Each row below is a small network's average activation on inputs in which a field has the value named, seen along a few directions.
Values that are neighbours, or in one group, have similar rows; names and order tell nothing.
In the rows, zero is written as 500.
Strong random noise was added to every row along 7 fixed directions; ignore it. To show where, here is one row again and again, with new noise each time:
[294 439 471 581 553 521 826 581 745 495 615 439 642 537 299 558 626]
[480 514 170 565 176 285 234 468 635 276 350 688 477 454 504 485 619]
[375 483 527 402 532 521 559 609 429 480 442 396 575 528 450 480 480]
[460 476 473 603 564 618 676 483 631 530 645 500 363 451 571 580 492]
[447 438 572 521 525 620 615 605 482 475 367 698 337 522 586 627 567]
[580 585 463 582 489 484 611 592 454 529 644 388 612 345 452 391 502]
[583 584 370 498 360 528 615 609 587 523 442 656 414 379 421 675 588]
[421 482 485 350 614 555 590 333 722 521 559 430 471 555 489 668 499]
[621 583 453 704 344 385 609 756 395 441 488 614 701 315 375 337 675]


Values of ZIVEV:
nev: [728 502 418 700 390 688 553 365 617 673 658 587  95 356 605 671 367]
fev: [625 641 551 391 500 346 403 481 412 554 560 317 832 565 415 336 450]
gerip: [493 516 417 567 573 575 491 395 584 516 675 348 392 437 638 475 423]
dek: [719 665 631 326 615 605 783 499 566 658 413 656 516 498 372 807 606]
tur: [644 614 428 543 255 363 384 714 401 461 303 739 521 510 349 571 585]
remap: [750 584 368 381 422 421 345 302 547 634 663 343 523 302 395 423 393]
gal: [567 475 529 683 365 427 500 670 385 515 533 586 605 522 386 470 548]
pime: [742 750 315 538 354 457 545 498 516 610 653 458 561 382 448 507 435]
zit: [480 443 619 321 573 441 306 408 498 385 239 704 536 564 558 538 642]
borez: [492 448 541 414 593 694 558 514 431 687 504 461 117 459 537 610 337]
mide: [200 430 306 750 482 386 504 482 802 409 694 421 622 463 383 346 595]
zom: [338 377 601 548 626 514 635 450 536 429 552 459 621 619 583 434 526]
fom: [634 542 525 571 368 633 652 700 414 656 458 633 340 433 336 734 512]
ZIVEV is arranged as a line.
A walk along ZIVEV starts at borez and steps to its neighbour remap. Put gerip, gal, pime, fom in the order it reaches them.
> fom, gal, pime, gerip
Name the neighbours of mide, in listed order.
> zit

Values of KELU:
bemes: [757 642 464 399 360 445 375 485 400 517 367 646 468 482 536 611 507]
pila: [309 269 724 579 587 429 677 550 529 377 336 628 748 695 346 421 729]
ref: [354 371 581 727 585 509 499 488 489 382 582 504 498 640 674 398 512]
patab: [558 485 661 558 558 475 488 525 462 409 389 727 566 534 608 520 662]
sig: [757 663 325 655 394 494 629 624 467 602 713 431 520 148 442 359 507]
lafil: [733 534 731 328 619 514 516 458 286 555 358 586 588 434 506 470 582]
vuda: [371 594 133 664 206 413 423 735 513 411 571 397 514 337 443 402 460]
sabuv: [449 477 420 461 356 315 355 566 549 283 161 802 614 504 443 453 772]
pir: [437 543 220 645 197 502 469 761 556 605 526 570 281 405 296 617 413]
gemu: [721 607 554 244 562 415 426 201 708 646 567 450 619 496 312 680 522]
pera: [596 559 482 381 418 650 678 620 495 686 468 498 378 437 319 758 441]
gibod: [433 477 508 345 511 677 579 433 554 571 387 610 193 702 599 784 360]
dazu: [208 329 652 526 659 615 630 578 587 376 276 744 395 663 600 599 670]
KELU is arranged as a line.
Name the neighbours of gibod, in listed order.
> bemes
Name the neighbours of gemu, in listed order.
> pir, pera
Name the neighbours of dazu, in listed order.
> vuda, sabuv
Name the neighbours of lafil, in listed order.
> pila, sig
